Each row below holds a small network's activations on one input, seen along a few directions.
In each table, some parts of the input vary, and every possible input appears once, in random order.
A made-up example of a description, with smaller parts first: line(4) and (point or ring(11) or (values(3) and ring(5))).
Shared parts are said once, and a part with two or three values counts as separate values.
In the rows, zero is written as 128.

Other details of the inputs shift rows strongly along two fixed directions, in all tables alike. That doesn't count.

A family of inputs:
r1: [116 102 140  85  85  83 191 105  79 100  66  56 114]
r2: [215 194 137  43 145  98 101 115 178 113 121 171 169]
r3: [ 98 115 118 164 138 159 113 127 124 128 143 121 124]
r4: [218 198 139  44 141  95 111 121 181 109 123 169 162]
r5: [ 98  91 143  73 101  79 181 115  74 112  65  59 131]
r6: [138 117 118 159 144 153 112 130 132 131 145 135 124]
r7: [124 113 125 159 141 137 114 143 127 131 147 134 129]
r8: [120 123 108 161 142 143 116 135 135 142 144 134 123]
r9: [110 108 118 163 135 155 112 132 126 125 139 121 124]
r10: [214 193 140  44 140  97 108 114 171 112 112 179 168]
r11: [123 137 120 153 104 167 113 137 140 172 153 143 113]
r12: [110 132 135 161 135 128 114 130 126 117 142 137 109]
r13: [125 125 122 162 144 142 124 132 130 142 138 155 124]
r14: [207 170 148  48 142 106 121 130 170 115 106 177 177]
r15: [101  94 128  72  96  86 177 110  79 112  67  47 133]
r16: [123 129 114 153 137 147 125 126 141 135 154 140 116]
r17: [105 124 129 159 134 127 106 126 120 122 149 128 121]
r18: [119 122 123 160 149 135 118 140 134 143 144 150 122]
r19: [204 196 134  48 138  91 108 129 181 108 120 164 163]
r20: [121  85 125  81  97  87 198 112  86 127  70  49 126]
r21: [106 125 128 158 140 147 112 121 113 128 136 144 125]
r22: [114 129 124 157 135 140 132 129 134 133 143 153 117]
r23: [121  80 139  80  90 100 192 111  81 107  61  58 131]
r24: [113 109 134 160 141 146 115 137 126 125 138 137 125]
r25: [113 131 134 161 135 137 110 117 119 120 136 144 119]
r26: [116 136 135 161 130 134 119 123 123 116 137 141 112]
r27: [124 110 122 160 138 160 114 125 127 125 143 127 124]
r28: [112 106 129 160 136 143 116 138 123 126 146 126 130]
r29: [111 116 122 160 141 164 115 119 124 128 147 125 124]
r30: [ 98 112 129 161 139 148 116 133 120 129 150 125 130]
r31: [106 133 113 159 104 163 104 146 143 173 158 124 112]
r32: [121  86 128  83  94  88 202 113  81 125  63  60 125]
r33: [125 136 119 156 136 143 122 127 133 124 151 133 108]
r34: [114 125 117 156 144 154 105 117 120 129 147 131 123]
r35: [ 99 115 133 161 144 151 115 132 122 129 142 136 125]
r36: [110 127 111 156 134 142 123 133 140 133 150 134 116]
r37: [123 115 114 162 140 148 111 137 130 130 140 129 124]
r38: [105  98 133  79  90  77 174 106  84 104  67  46 125]
r39: [230 178 136  43 145 105 118 131 176 120 109 181 175]
r40: [ 99 119 124 157 140 137 107 130 114 130 150 129 128]
r41: [108 123 121 154 134 131 127 138 135 135 156 137 121]
r42: [109 132 116 159 132 138 121 134 131 122 146 126 108]
r43: [214 174 144  47 153  94 113 143 177 121 113 180 174]
r44: [131 118 129 161 141 145 119 134 126 128 134 149 126]
r45: [116 127 120 154 139 152 111 118 116 127 138 141 124]
r46: [115 135 130 160 133 137 129 130 126 122 139 145 109]
r47: [200 192 144  45 144  85 122 140 179 114 119 178 158]
r48: [105 118 133 161 139 157 121 124 119 127 137 140 127]
r49: [217 197 137  40 138  97 127 128 178 114 116 180 159]
r50: [112 135 129 156 105 159 116 141 137 172 148 144 114]
r51: [114  97 133  68  57 103 190 122  96 156  78  39 119]
r52: [100  90 139  78  94  74 202 122  91 117  72  63 119]
r53: [114 119 125 158 137 163 120 119 121 126 138 136 125]
r54: [125 131 117 152 133 146 131 126 137 134 145 150 116]
r55: [106 129 125 155 105 149 109 151 139 173 162 128 118]
r56: [106 128 134 160 139 130 104 125 122 121 141 139 116]
r57: [110 129 131 158 130 124 115 132 124 118 149 125 115]
r58: [106 133 130 155 111 152 108 150 142 173 154 140 112]
r59: [105  98 139  80  90  70 195 126  86 108  80  52 119]
r60: [118 119 118 159 142 132 120 141 130 144 151 137 128]
Description of these inputs: ring(6) and (point or ring(9)).
Changing only the ring(6) part turns r59 into r49. The same change can be made to r60. Which row results?
Answer: r32
Changing only the ring(6) part turns r23 into r9. The same change can be made to r39. Which row results?
Answer: r37
Start at r38 and move only the ring(6) part, one step at a time. The first step leads to r2. Which rows follow, in order?
Answer: r10, r25, r56, r17
Start at r52 and move only the ring(9) part, one step at a time. The first step leads to r47. Which rows follow, in order?
Answer: r12, r56, r5, r35, r24, r43, r18
List by row number the other rows that have the ring(6) part in common with r26.
Answer: r13, r14, r21, r22, r25, r44, r46, r48, r50
Start at r6 and move only the ring(9) part, one step at a time. The first step leads to r27. Which rows follow, in order?
Answer: r29, r34, r2, r4, r33, r16, r20

A family of inputs:
r61: [129 170 106 173 150 167  67 143 169 164 196 162 121]
r62: [135 120 109 179 164 171  82 124 133 116 145 151 133]
r63: [143 157 123 161 131 190  57 143 163 181 184 177 125]
r64: [ 63  84 137 169 126 103 167 124  70 102 103  87  90]
r65: [162 162 133  14  78  79 175 112 128 143  74 109 152]
r66: [119 174 109 169 135 177  59 134 163 167 190 186 130]
r67: [171 140 123  17  95  63 192 135 152 141  82 100 143]
r68: [143 149 120 172 140 171  74 177 178 166 200 178 134]
r69: [ 57  81 138 165 128 100 150 126  71 100 107  77  99]
r70: [188 139 144  18  85  74 188 153 147 142  83 103 157]
r71: [147 156 123 166 127 191  79 139 161 181 176 184 113]
r72: [ 61  73 136 153  74 138 158 146  96 176 108  67 112]
r73: [ 72  79 124 155 113 150 149 106  79  98 101  59 107]
r74: [ 88  52 120 166 131 130 152 112  68 114 101  67 123]
r75: [164 143 145  58 102  69 170 105 118  90  79 102 134]
r76: [121 114 124 179 173 156 114 126 129 122 159 170 134]
r77: [ 65  88 137 171 111  96 146 120  74  98 110  71  92]
r78: [128 141 117 174 155 182 100 117 142 110 152 162 118]
r79: [180 163 131  12  94  66 184 121 138 139  78  89 146]
r80: [234 209 150  23 123 110 116 156 220 175 120 214 186]
r81: [207 199 147  64 149  74 111 130 174  99 119 190 152]
r82: [ 62  74 106 150  95 119 164 140 103 151 127  56  96]
r83: [102 127 132 170 175 146  93 138 131 111 160 169 135]
r84: [226 161 129  59 168 108 119 121 166 115 110 183 181]
r85: [ 71  86 133 158 104 134 151 100  79  97 116  59  99]
r86: [163 142 146  49 105  88 173  98 121  90  82  99 138]
r87: [124 148 126 180 145 145  80 121 140 108 169 158 115]
r88: [ 93  66 113 169 120 143 163 108  71 108  90  73 105]
r89: [109 129 131 174 172 149 110 135 129 114 155 177 125]
r90: [115 112 126 174 174 152  98 128 130 121 162 161 145]
Changing only one part turns r86 into r85. The same change can be made to r71. Which row results?
Answer: r63
Describe the family of inputs behind these rows.
Answer: values(2) and (ring(6) or ring(9))
Which other rows does r73 become when the ring(9) part takes its other values? List them by row number.
Answer: r62, r69, r74, r77, r83, r85, r87, r90
Which other rows does r64 become when the values(2) part takes its other values? List them by row number.
Answer: r69

A family of inputs:
r91: [155 110 127  87 131 104 164 117 114 124  83 114 146]
r92: [158 167 153  52 100  83 148  99 122  98  86 118 142]
r93: [ 38  56  99 242  83 216 134 142  92 208 175  76  78]
r94: [ 84  53 121 147  98 134 197 107  63 105  77  38 100]
r95: [144 152 143  48 134  63 158 134 138 111 103 128 155]
r96: [153 175 122 163 154 145  92 129 170 109 174 186 114]
r97: [148 172 121 163 165 130  91 134 161 128 171 200 121]
r98: [159 159 130 150 157 187  71 113 151 128 154 190 139]
r99: [ 70 119 114 215 133 157  87 110 108 112 171 108  86]
r100: [162 144 159  53 130  54 151 154 142 114 100 134 155]
r101: [156 127 132 157 174 149  83 163 166 140 162 198 159]
r102: [ 46  35 122 151 115 123 189 122  58 124  88  46 118]
r103: [161 155 109 149 163 176  60 119 154 120 163 165 145]
r104: [156 169 139  14  55  70 168 147 154 171  85  92 134]
Changing only one part turns r91 into r97. The same change can be made to r101. Which row results?
Answer: r100
Describe the family of inputs behind these rows.
Answer: values(2) and (point or line(6))
Which other rows does r103 become when the values(2) part takes its other values? List them by row number.
Answer: r99

A family of inputs:
r105: [204 175 111  93 158 166  67 129 190 157 172 189 174]
r106: [157 131 130  69 104  91 161 156 146 171 103 113 140]
r107: [196 171 131 104 166 168  58 117 180 134 145 202 181]
r108: [148 112 153  72 128  93 138 139 126 134  89 123 174]
r109: [104 115 123 242 189 154 101 137 130 113 183 186 102]
r110: [163 154 126  71  75 112 160 127 142 149 101 111 129]
r111: [144 158 138  64 116  95 120  99 119 102  96 106 135]
r112: [115 120 123 206 160 203  64 128 134 137 165 165 140]
r113: [173 135 136  86 147  99 164 102 120  77  89 122 141]
r114: [153 112 150  66 123 113 134 133 132 121  88 113 171]
r115: [ 55  98 136 164 110 118 129 127  83 106 124  70  90]
r116: [127 141  98 202 137 200  87 146 157 175 180 157 107]
r117: [166 126 122  60 112 121 143 128 129 141 109  94 165]
r118: [ 74  58 117 157 104 150 149 143  93 151 134  57 115]
r119: [162 132 126  64  99 111 158 151 153 159 102 102 136]
r120: [167 126 143  84 147  88 165 118 130  80  95 124 139]
r121: [ 84 161 126 205 137 170  86 140 151 156 199 183  99]
r122: [126 120 115 211 170 199  85 108 122 118 160 185 113]
r123: [142 150 127  65  85  96 170 139 149 158 106 124 131]
r124: [ 99 118 116 225 182 186  94 134 127 125 172 202 115]
r125: [ 86  98 111 161  67 152 159 112  99 159 119  78  83]
r126: [ 67  87 125 173  73 121 172 148  97 172 127  84  80]
r127: [ 80  88 111 177 127 128 135  94  80  84 120  71  97]
r128: [160 145 126  82 135  84 137 108 124  72  99 104 146]
r129: [205 180 124 123 189 145  90 103 175  95 151 210 146]
r130: [ 72 113 136 164  81 140 150 113  85 132 125  77  88]
r131: [143 157 155  66  88  93 150 132 139 129 112 114 127]
r132: [ 43 104 129 161 119 113 136 121  81 112 124  81  96]
r133: [ 67  83 108 161 100 143 169 143 103 171 121  76  97]
r134: [143 162 142  68 117  91 124 111 119  96  97 105 138]
r135: [101 125 114 229 193 167 103 126 137 108 182 189 106]
r136: [172 128 139  80 135 116 156 109 109  93  77 132 151]
r137: [151 162 144  65  86 107 143 102 129 130 104 113 129]
r138: [172 171 134 111 178 154  66 143 188 142 156 218 186]
r139: [140 140 126  76 143  68 146 119 131  81 104 116 148]
r140: [153 135 133  79 135  73 138 124 134  74 105 106 143]
r141: [ 76  90 121 163  67 139 168 143 106 160 125  76  79]
r142: [145 122 123  54 120 106 151 140 136 150 113 106 167]
r143: [149 134 136  85 140  54 142 130 128  87 105 117 147]
r144: [199 170 136 122 182 152  83 141 179 111 150 229 158]
r145: [ 53  99 146 172  85 112 159 136  84 148 132  85  83]
r146: [ 90  84 104 160  91 162 155 118  98 165 116  66  93]
r147: [189 169 123 105 164 137  71 166 195 171 183 202 176]
r148: [102 108 126 238 178 173  91 145 121 131 173 199 111]
r149: [ 46  93 139 174 114 100 133 132  74 119 125  78  91]
Describe the family of inputs behind these rows.
Answer: line(5) and ring(9)
Changing only the line(5) part turns r146 into r119. The same change can be made to r111. Which row results?
Answer: r115
Changing only the line(5) part turns r121 into r145. The same change can be made to r142. Which row results?
Answer: r147
Which other rows does r117 become when the ring(9) part takes its other values? List them by row number.
Answer: r110, r112, r113, r116, r128, r130, r134, r136
